A small network was trained on made-up records. Each row is its average activation on records with the value named, seen along a few directions.
Related values have similar rows: they may be neighbours, one step apart, or belong to one group.
In the rows, zero is written as 500.
Random noise pushes rows far along 16 fixed directions. That doesn't count. These rows show it; they differ only by the noise:
[514 463 376 667 484 616 380 547 404 688 417 428 430 276 552 523 764 531
 489 656 639 483 125 576 522 482 535 575 529 619 468 474]
[906 598 744 706 439 317 551 507 709 592 458 810 466 219 693 428 425 486
 587 409 646 513 732 333 544 376 425 429 424 464 429 652]
[455 455 597 317 550 626 537 650 502 633 472 203 416 541 333 505 586 364
 468 206 291 476 470 593 558 454 421 655 509 521 571 437]
[656 598 558 165 295 623 529 745 493 612 312 482 664 455 367 352 270 532
 441 284 342 313 536 343 608 597 337 422 538 628 705 506]
[623 419 528 702 394 452 645 507 604 554 445 660 362 413 362 466 479 531
 657 628 622 408 755 416 426 274 497 437 477 646 463 404]
[425 306 257 365 328 282 381 534 543 349 571 641 395 831 710 332 501 590
 595 505 211 565 811 584 281 491 410 482 229 417 333 457]
[534 518 694 429 303 490 356 634 359 256 432 501 636 699 747 240 451 589
 508 523 472 418 305 509 651 557 392 388 444 462 288 387]
[537 680 735 559 698 492 451 487 666 572 630 579 449 423 348 437 546 487
 496 394 397 595 521 593 489 554 487 642 467 444 503 581]
[501 455 577 525 631 384 566 425 281 685 607 331 353 365 590 556 638 384
 367 282 407 504 216 618 499 485 479 633 454 559 506 671]
[491 790 389 494 779 395 267 348 664 727 618 478 519 348 399 419 407 418
 410 496 387 750 644 524 418 673 653 542 375 485 603 706]
[496 456 545 437 494 376 132 447 419 388 565 232 513 495 463 176 436 442
 455 366 422 576 422 637 490 260 480 571 171 732 367 296]
[469 530 400 355 347 432 464 486 578 671 336 470 346 344 595 442 498 495
 236 348 480 550 519 563 450 655 590 433 404 874 661 619]
[516 425 726 426 373 438 403 633 566 185 455 548 640 733 606 578 457 664
 522 410 442 565 451 572 597 469 386 538 557 379 455 336]
[410 445 411 383 597 422 551 435 311 454 522 477 556 647 607 504 516 552
 425 568 442 451 485 495 531 550 529 511 606 494 521 583]
[452 513 506 502 600 661 358 514 561 357 423 363 523 425 548 465 550 507
 409 534 640 541 413 651 491 507 427 568 523 444 331 516]
[346 350 296 667 370 616 668 550 587 712 336 212 132 514 297 514 570 332
 567 612 601 466 730 589 355 411 606 348 459 684 422 339]
[566 525 591 629 463 390 332 545 479 538 538 356 483 452 449 485 381 504
 496 426 492 599 330 625 452 497 418 442 374 458 407 453]
[387 542 508 316 412 649 557 523 556 431 491 352 483 574 455 383 608 295
 566 245 326 444 494 473 601 496 594 608 440 444 696 325]


Kem, 13 values:
l3: [404 637 661 591 321 469 310 559 556 532 417 370 478 661 770 473 648 325
 589 578 438 720 356 428 793 540 805 439 403 527 454 283]
l5: [373 480 647 623 575 352 446 460 531 454 551 420 449 711 745 692 675 503
 422 538 504 746 420 598 576 579 651 484 535 507 328 514]
l8: [702 547 633 675 713  62 412 266 617 591 746 792 515 513 408 375 439 572
 590 576 643 617 797 354 580 303 755 405 476 664 680 402]
l12: [296 580 281 365 461 784 632 371 514 352 388 660 596 508 340 315 553 479
 548 794 586 298 696 314 512 494 681 526 597 673 661 405]
l1: [533 441 498 496 657 525 355 576 585 534 494 232 500 557 323 518 413 425
 508 487 585 587 789 491 548 285 449 463 520 520 336 381]
l9: [511 336 585 611 560 563 380 663 358 596 454 156 422 519 485 582 491 536
 379 556 616 557 271 702 462 470 297 392 505 577 116 483]
l4: [551 243 236 541 395 543 699 563 559 523 321 300 449 557 664 867 417 380
 580 495 620 545 810 398 389 421 397 353 560 266 371 558]
l7: [661 628 629 318 419 633 328 695 661 404 449 678 714 415 599 523 484 698
 390 263 437 531 230 611 547 817 256 562 550 206 586 614]
l13: [628 468 503 496 533 572 502 426 501 431 464 601 627 350 797 513 633 433
 523 509 776 433 428 311 724 389 612 540 644 435 580 475]
l2: [523 321 291 679 669 552 503 462 377 629 588 537 426 462 366 401 742 552
 675 789 566 373 574 492 367 228 465 629 468 551 296 449]
l11: [456 361 258 412 343 363 400 581 470 677 510 553 459 543 602 727 547 608
 462 430 297 591 358 589 377 633 445 543 449 460 663 568]
l6: [463 311 506 485 445 610 543 552 304 429 389 424 497 470 540 558 449 598
 395 645 716 375 337 571 502 376 363 443 573 673 305 495]
l10: [400 509 628 486 537 500 678 385 622 369 627 585 399 665 291 468 530 441
 595 437 374 500 822 469 459 416 642 567 455 582 584 397]
The values of Kem form a ring.
Q: A walk along Kem starts at l3 and steps to its neighbour l11. Put l5, l12, l4, l10 in the order it reaches them.
A: l12, l10, l4, l5
Q: List every value one step from l13, in the order listed.
A: l8, l6
Q: How many steps from neighbour to neighbour lead from l1 to l2, at the fewest?
A: 5

Mituv, 11 values:
c2: [432 806 374 437 343 879 411 504 622 293 222 551 615 217 844 532 335 264
 514 744 462 669 704 287 455 497 492 565 270 491 144 805]
c4: [380 356 471 568 134 290 487 611 615 492 480 535 312 739 474 686 437 573
 614 484 282 665 516 651 356 493 544 413 307 548 550 288]
c3: [248 382 482 637 670 635 444 390 577 557 584 114 260 447 125 576 700 313
 525 448 457 659 544 700 329 203 609 767 312 779 388 304]
c9: [411 691 344 548 440 744 488 540 494 545 495 275 514 398 456 618 395 278
 548 506 486 592 347 435 460 667 524 408 382 325 430 565]
c6: [ 42 552 377 479 341 698 872  60  98 323 712 430 323 236 295 435 580 120
 481 421 420 235  20 381 448 313 864 706 264 974 853 343]
c1: [388 256 686 540 458 151 546 283 120 226 579 338 540 708 857 756 478 384
 500 431 486 631 294 483 653 181 588 583 432 564 419 402]
c7: [670 383 508 672 170 583 567 675 469 418 455 770 529 439 349 478 451 601
 851 641 442 312 498 382 362 270 258 532 404 435 426 307]
c5: [424 459 626 623 744 576 884 418 276 617 720 252 242 552 320 299 644 244
 480 306 582 178 401 627 460 563 409 396 589 332 390 555]
c11: [532 873 374 533 578 807 138 683 785 453 327 611 780 371 476 536 225 681
 472 911 527 751 626 520 300 838 307 411 457 285 120 811]
c10: [490 307 348 289 760 516 150 358 692 250 575 607 524 439 854 414 917 635
 324 372 662 657 456 698 565 394 571 853 499 490 510 489]
c8: [518 369 146 389 496 479 216 441 489 413 471 622 733 331 496 666 586 746
 455 545 473 584 340 548 367 406 451 756 489 549 726 481]
The values of Mituv form a ring.
Q: A walk along Mituv starts at c6 and steps to its neighbour c1. Put c2, c4, c7, c10 in the order it reaches them.
A: c4, c2, c7, c10
Q: List every value one step from c11, in the order listed.
A: c3, c8
